Each row below holds a small network's activations on one input, seen along a few directions.
Each table varies a few parts of the input and shows all the possible inputs, shuffled.
Descriptions start from the smaller parts, as in this example, which fits no table here: one of 2 separate values, together with either a single point or one of 9 places along a line or (one of 4 places along a line, together with one of 8 places around a ring).
Shared parts are said once, and a part with two or three values counts as separate values.
In the rows, 128 means zero.

Other details of the inputs vary at random and push rows far along two fixed directions, the same in every table; ignore that.

Rows:
x1: [156 149  99 131 146 132 112 117 104 168 152 152 155]
x2: [169 109 126 110 148 100 140 106 119 166 131 131 143]
x3: [169 113 108 103 133 102 143  96 127 165 123 131 168]
x4: [147 117 107 115 143 106 161 102 122 171 136 132 156]
x5: [ 91 202 113 139  79 170 144 163 110  30 131 124 159]
x6: [146 126 120 129 145 143 153 129 141 182 109 136 163]
x7: [ 98 164 128 115  64 142 177 142 130  23 103 102 166]
x8: [186 125 136 136 156 118 131 116 139 166 139 145 137]
x9: [115  73 163 124 200 141  75  86 106 225 137 137  74]
x10: [172 120 108 107 117  78 115 139 141 174 146 117 141]
x11: [ 73  90 193 138 111 137 134 133 113  75 152 103  65]
x12: [141 129 102 114 147  97 109 121 109 159 141 161 148]
x13: [ 82 129 176 189 109 143 177 102 111  87 131 122  95]
x14: [122 124  88  93 162 114  93 110 141 156 130 121 139]
x15: [ 91 112 199 187 105 141 159  91 105  85 118 121  85]
x16: [162 176  37  90 106 119 126 171 153 110 109 157 206]
x17: [ 78 121 200 125  95 135 146 151 111  83 132 111  84]
x18: [116 158 114 154  83 158 157 142 158  10 130  99 152]
x19: [ 61 112 151 148 127 136 120 136  93  59 138 132  91]
x20: [138 121  91 108 160 134  95 132 116 154 150 143 156]
x21: [176 104 106  90 165 119 127 133 140 146 141 126 153]
x22: [180 171  67 102  95 141 147 142 177 119 101 126 228]
x23: [114  73 175 118 195 116  95 127  75 227 113 167  90]
x24: [ 89 157  81 142  83 139 138 157 133   6 129 131 138]
x25: [132 146 124  97 151 139  96 119 130 186 119 138 140]
x26: [151 152 107 116 133 149 102 134 144 180 113 147 135]
x27: [ 82  91 177 149 105 119 125 148 115  81 142  89  64]
x28: [168  97  99  95 156 120 129 123 138 151 130 118 159]
x29: [168 131 130 108 126 133 115 152 162 183 130 136 156]
x30: [113  88 165 122 193  92  92  75  94 229 126 143  72]
x31: [ 94 195  98 146  62 146 142 161 150  34  98 119 123]
x32: [163 126 131 127 120 117 107 165 156 182 119 120 137]
x33: [167 119 119  87 146 118 140 137 130 166 109 127 165]
x34: [ 73 101 170 182 128 163 163 113 118  86 129 112  90]
x35: [148 117  77 132 144 129  98 126 152 164 116 135 114]
x36: [151  80 113 102 152 125 131 105 129 161 121 120 152]
x37: [137  61 191 116 166  98 102 143 102 239 117 122  73]
x38: [143  62 191 118 168  96 112 102 101 230 152 140  75]
x39: [103 135 204 161 122 156 154 146 115  73 115 123  88]
x40: [178 117 131 104 157  99 138 117 121 160 142 138 138]
x41: [173 126 122 143 116  98 109 138 154 177 142 123 131]
x42: [ 53  87 234 181 160 132 117  97  39 137 145 148  25]
x43: [ 97 130 193 164 111 157 157 137 116  77 104 116  99]
x44: [124 165 120 149  91 158 154 152 159   4 141 107 146]
x45: [188 175  72  66 115 119 150 166 161 103 124 126 213]
x46: [ 46  64 245 162 159 143 170 107  59 149 106 122  36]
x47: [121 139 115  87 158 111 102 121 128 181 107 132 137]
x48: [145  99  87 102 156 125 148 117 137 165 134 121 166]
x49: [157 131  82 121 144 150  90 120 155 170 135 139 134]
x50: [179 202  39 113  90 130 114 126 175 122 141 142 189]
x51: [ 78 120 161 172 115 118 137 121  84  78 126 152  69]
x52: [184 156  48 115  90 119 107 171 200 114 145 103 195]
x53: [108 161 121 144  63 155 139 157 173  20 155 101 142]
x54: [ 92 180  93 147  89 172 133 149 119  16 153 115 153]
x55: [139 131  92 121 147  86 110 105 133 177 113 140 116]
x56: [156  87 123 136 151 144 124 104 144 165 117 126 147]
x57: [190 180  67 108  82 115 128 144 191 120 158 130 204]
x58: [ 77 170  77 134  83 126 134 141 153  14 115 102 123]
x59: [104 120 194 184 115 137 156 106 109  82 126 120  82]
x60: [ 64 148 184 159 114 140 121  92  97  86 141 123  68]
x61: [ 83 136 158 184 104 127 130 111 110  92 116 131  46]
x62: [129 130 102 105 151 105 109 132 134 182  90 136 121]
x63: [135 134 120 102 157 133 104 143 102 179 128 154 152]
Description of these inputs: one of 3 separate values, together with either one of 4 places along a line or one of 5 places around a ring or (one of 2 separate values, together with one of 6 places along a line).
Changing only the choice among 3 separate values turns x28 into x2. The same change can be made to x34. Which row results? -> x13
Change only the choice among 2 separate values in x59. List by row number the other rows that result. -> x2

Rows:
x64: [156 157  71  95 118  94  83 152 154 148 136 132 146]
x65: [ 68 115 178 175 128 154 114 126 100 118 128 130  59]
x66: [ 91 110 159 171 124 144 138  92 117  85 131 117  84]
x67: [ 96  95 198 143 112 138 137 146 119 111 129 102  84]
x68: [152 143  56  77 140 103 111 130 127 131 145 140 182]
x69: [124 147 101 148  80 131 166 130 155  28 132 102 152]
x70: [ 98 124 193 183 116 138 117 111 117 116 132 125  51]
x71: [195 148  88 122 107 110 125 146 178 152 135 130 164]
x72: [168 181  51 115 107 113 102 142 175 144 142 138 166]
x73: [132  83 103 102 174 101  91 108 117 187 130 137 109]
x74: [157 103 137 140 159 143  97 115 132 208 126 143 123]
x75: [175 147  87  76 122 129 140 163 166 132 123 113 201]
x76: [158 118 129 125 170 151 113 116 130 193 115 146 139]
x77: [157 174  52  99 134 143 117 146 157 139 123 141 192]
x78: [130  83 118 137 181 119 104  90 117 203 133 141  97]
x79: [166  92 142 138 147 133 119 134 138 194 124 136 128]
x80: [133  98 121 105 162 118  76 139 118 202 126 144 112]
x81: [ 85 170 110 112 103 141 123 163 123  44 117 120 136]
x82: [ 88 104 189 171 141 146 143  88  84 100 140 132  78]
x83: [145 111 155 130 169 130 125  96 101 214 107 155 124]
x84: [159  83 161 130 177 141 130 126 120 204 111 143 116]
x85: [107 171 138 109  70 125 179 153 132  45 116 104 164]
x86: [158 161  47 104 133 121 128 119 140 128 149 142 194]
x87: [ 72 148 160 150 122 139 144 116  90 108 112 141  96]
x88: [157  73 130 105 157 104 129 113 141 180 134 111 130]
x89: [119 178 125 135  73 136 181 145 133  46 110 122 167]
x90: [125 168 130 126  56 116 148 164 168  42 141  92 135]
x91: [ 74 173 125 112  93 122 138 145 103  57 112 130 131]
x92: [ 97  97 186 134 123 123 163 121 102  83 144 107 103]
x93: [ 98  85 199 169 140 134 161 105  86 100 136 126  79]
Describe the family of inputs behind these rows. -> one of 5 places along a line, together with either one of 2 separate values or one of 4 places along a line
Change only the choice among 2 separate values in x68. List by row number the other rows that result. -> x73
Change only the place on the line of 4 in x83. List by row number the other rows that result. -> x70, x74, x76
Change only the place on the line of 4 in x84. List by row number the other rows that result. -> x71, x79, x89

Rows:
x94: [145 114 135 117 186 151 104 115 103 223 112 166 149]
x95: [ 87  80 161 149 159 127 140  85  88 139 122 133  96]
x96: [ 87 140 177 175 112 163 100 143 117 110 124 127  75]
x97: [110  93 196 153 155 136 166 117  93 149 121 134 105]
x98: [133 146 143 150  85 145 142 153 168  77 113  97 126]
x99: [131  99 187 171 133 129 142  96 102 147 131 143  81]
x100: [ 85 179 105 123  95 118 109 152 132  79 120 133 106]
x101: [144 129  57  77 127 103 127 130 135 134 129 121 186]
x102: [116 145 144 123  84 121 150 172 148  78 136 108 129]
x103: [ 99  96 184 125 139 105 113 116 112 146 145 116  65]
x104: [159 124  60  84 134 114  98 153 166 123 150 123 165]
x105: [ 80 178 103 113 109 124 130 142 102  74 112 134 125]
x106: [112  88 199 144 157 150 160 112 105 145  96 126 103]
x107: [ 91 105 195 125 123 142 160 142 104  96  99 104  96]
x108: [144 110 136 100 164 131  72 148 126 229 122 151 119]
x109: [178 155  76 115 115 105 109 124 173 142 152 115 166]
x110: [164 136  55 122 112 108 104 127 172 141 139 117 167]
x111: [167  88 142  91 167  91 121 121  97 212 123 145 134]
x112: [100 184 101 158  94 129 107 139 139  81 122 130 105]
x113: [160 128  58 100 156 133 130 120 142 117 140 137 195]
x114: [ 86 183 103 139 117 137 141 119 108  73 110 148 136]
x115: [193 151  85 122 102 100 114 140 166 142 138 129 169]
x116: [117 140 147 115  85 134 144 166 161  75 111  99 128]
x117: [100 100 182 142 162 124 145  82  88 140 134 131  96]
x118: [ 98 113 189 139 100 106 130 140 110  96 132 122  73]
x119: [118 132 104 152 108 140 114 141 152  55 151 107 117]
x120: [160 118 130 138 171 161  96 112 123 230 123 163 131]
x121: [122 160 124 150  97 138 153 101 140  71 150 116 132]
x122: [148 111  74  80 157 120 116 138 127 129 141 125 167]
x123: [111 145 141 114  98 126 170 161 118  74 127 109 148]
x124: [142  73 114  99 163  93  90 118 133 216 133 132 113]
x125: [182 137 105 134 125 136 154 130 157 161 136 134 171]
x126: [179 149  88 103 125 108 148 120 135 134 126 147 200]
x127: [127 134 159 159 102 164 165 125 147  88 111 113 122]
x128: [188 148  90 125 109 117 130 158 177 151 139 118 174]
x129: [ 95  95 181 116 154 110 133 105  82 141 136 117  84]
x130: [ 95 130 153 174 151 143 116  94  96 156 117 157  63]
x131: [159  81 108 137 170 123 114  82 129 217 134 144 125]
x132: [119 134 103 155 115 158 139 118 140  54 150 121 130]
x133: [ 89 169 129 111 103 155 127 160 107  78 117 128 146]
Changing only one part turns x95 into x101. The same change can be made to x97. Which row results? -> x123
Describe the family of inputs behind these rows. -> one of 5 places around a ring, together with either one of 2 separate values or one of 6 places along a line
List by row number the other rows that have the place on the ring of 5 in common with x115. -> x96, x98, x109, x110, x112, x119, x128
A walk changes only the place on the line of 6. It starts at x104 and steps to x124. List the rest of the walk in order. -> x103, x118, x102, x116
